A small network was shown many inputs. Here are its activations along a few directions, one row for each input.
Each table varies a few parts of the input and shows all the possible inputs, shuffled.
Descriptions start from the smaller parts, as in this example, which fits no table here: one of 6 places along a line, together with either a single point or one of 9 places around a ring or (one of 3 separate values, together with one of 8 places around a ring).
Shared parts are said once, and a part with two or three values counts as separate values.
In the rows, zero is written as 128.

Other details of the inputs shift rows strongly along three fixed directions, in all tables alike. That doesn't count.

A family of inputs:
x1: [116 129 136 115 142 122 122 111 126 118 115 104 119]
x2: [123 133 130 125 139 114 121 115 127 130 123 105 113]
x3: [119 136 127 127 135 108 118 111 118 126 115 103 121]
x4: [165 183  92 107 117 141 164 119 143 153  94 127  84]
x5: [133 129 140 116 131 137 128 134 126 131 129 136 143]
x6: [125 130 139 122 125 141 133 133 123 132 128 139 135]
x7: [119 119 156 128 127 132 120 129 126 131 128 130 130]
x8: [149 131 139 126 103 141 141 156 127 140 143 169 138]
x9: [115 133 132 118 139 113 120 117 127 122 119 100 116]
x10: [158 146  10 156 126 153 166 123 174 110 123 138 107]
x11: [134 133 141 119 119 133 122 145 137 135 135 137 132]
x12: [141 135 145 125  96 139 138 161 135 136 142 163 139]
x13: [131 124 140 129 125 119 128 132 115 134 132 136 135]
x14: [123 131 135 116 145 118 126 104 114 128 117 105 124]
x15: [119  98  91 163 141 136 128 130 138  98 150 135 155]
x16: [124 126 147 127 129 133 131 128 121 134 125 132 135]
x17: [158 179  95 109 119 136 160 114 142 150  90 123  86]
x18: [128 125 144 121 130 132 129 128 122 131 132 137 137]
x19: [122 134 125 123 134 107 119 111 121 130 118 106 119]
x20: [113 134 130 121 136 119 116 115 125 129 118 104 114]
x21: [115 122 157 131 123 121 115 135 125 135 132 126 128]
x22: [125 124 144 126 124 142 126 134 129 129 128 134 126]
x23: [122 125 135 121 145 120 121 106 122 125 118 103 115]
x24: [132 131 142 122 116 123 119 141 126 136 132 135 139]
x25: [116 134 128 128 134 110 119 113 116 129 114 102 118]
x26: [131 125 144 121 123 138 126 132 133 130 134 140 127]
x27: [109 100  94 156 148 106 117 110 122 106 128 105 139]
x28: [125 100  89 161 134 143 127 133 150  97 150 139 143]
x29: [129 126 149 125 127 135 132 131 120 137 130 136 137]
x30: [128  97  89 163 133 142 129 132 150 104 150 136 141]
x31: [123 130 133 121 147 119 128 106 114 128 118 106 124]
x32: [129 136 120 115 141 115 124 116 119 130 113 114 128]
x33: [129 130 140 118 125 139 137 137 126 125 130 140 137]
x34: [154 178  97 104 125 146 156 117 146 147  94 119  79]
x35: [120 118 157 116 134 128 110 130 124 127 132 123 140]
x36: [134  99  86 159 131 145 132 134 153 103 156 143 142]
x37: [125 127 136 124 121 128 128 136 117 133 127 138 134]
x38: [130 129 145 125 116 117 122 134 120 136 133 130 130]
x39: [111 126 136 124 143 107 116 110 105 127 112 102 125]
x40: [110  98  92 151 151 104 116 109 123 103 135 108 142]
x41: [113  95 104 163 136 118 116 132 125 100 149 132 157]
x42: [134 129 141 131 116 120 126 138 123 137 135 135 130]
x43: [118 120 150 122 126 114 121 134 111 125 129 128 141]
x44: [138 132 143 128 112 155 142 151 131 137 138 163 140]
x45: [145 133 144 131 101 149 139 162 144 145 146 164 129]
x46: [139 135 149 127 103 147 133 159 139 138 144 161 131]
x47: [130 126 145 125 120 126 123 137 130 135 140 131 125]
x48: [128 131 147 122 119 128 124 138 133 137 137 137 125]
x49: [121 124 145 123 125 139 122 131 128 129 129 133 128]
x50: [122 130 127 123 141 109 125 109 111 132 112 105 121]
Description of these inputs: one of 5 places around a ring, together with either one of 2 separate values or one of 8 places around a ring.
The inputs of x26 and x48 match in every part but the place on the ring of 5. If x23 is changed in the same way as x26 into x48, which row does it become?
> x2
A walk changes only the place on the ring of 8. It starts at x39 and steps to x27. List the rest of the walk in order.
> x50, x13, x8, x40, x41, x37
List by row number the other rows that have the place on the ring of 5 in common with x5.
> x6, x14, x15, x16, x18, x29, x31, x33, x44
A walk changes only the place on the ring of 5. It starts at x43 and steps to x12. List the rest of the walk in order.
> x9, x1, x33
Change only the choice among 2 separate values in x32. List by row number the other rows that result.
> x43
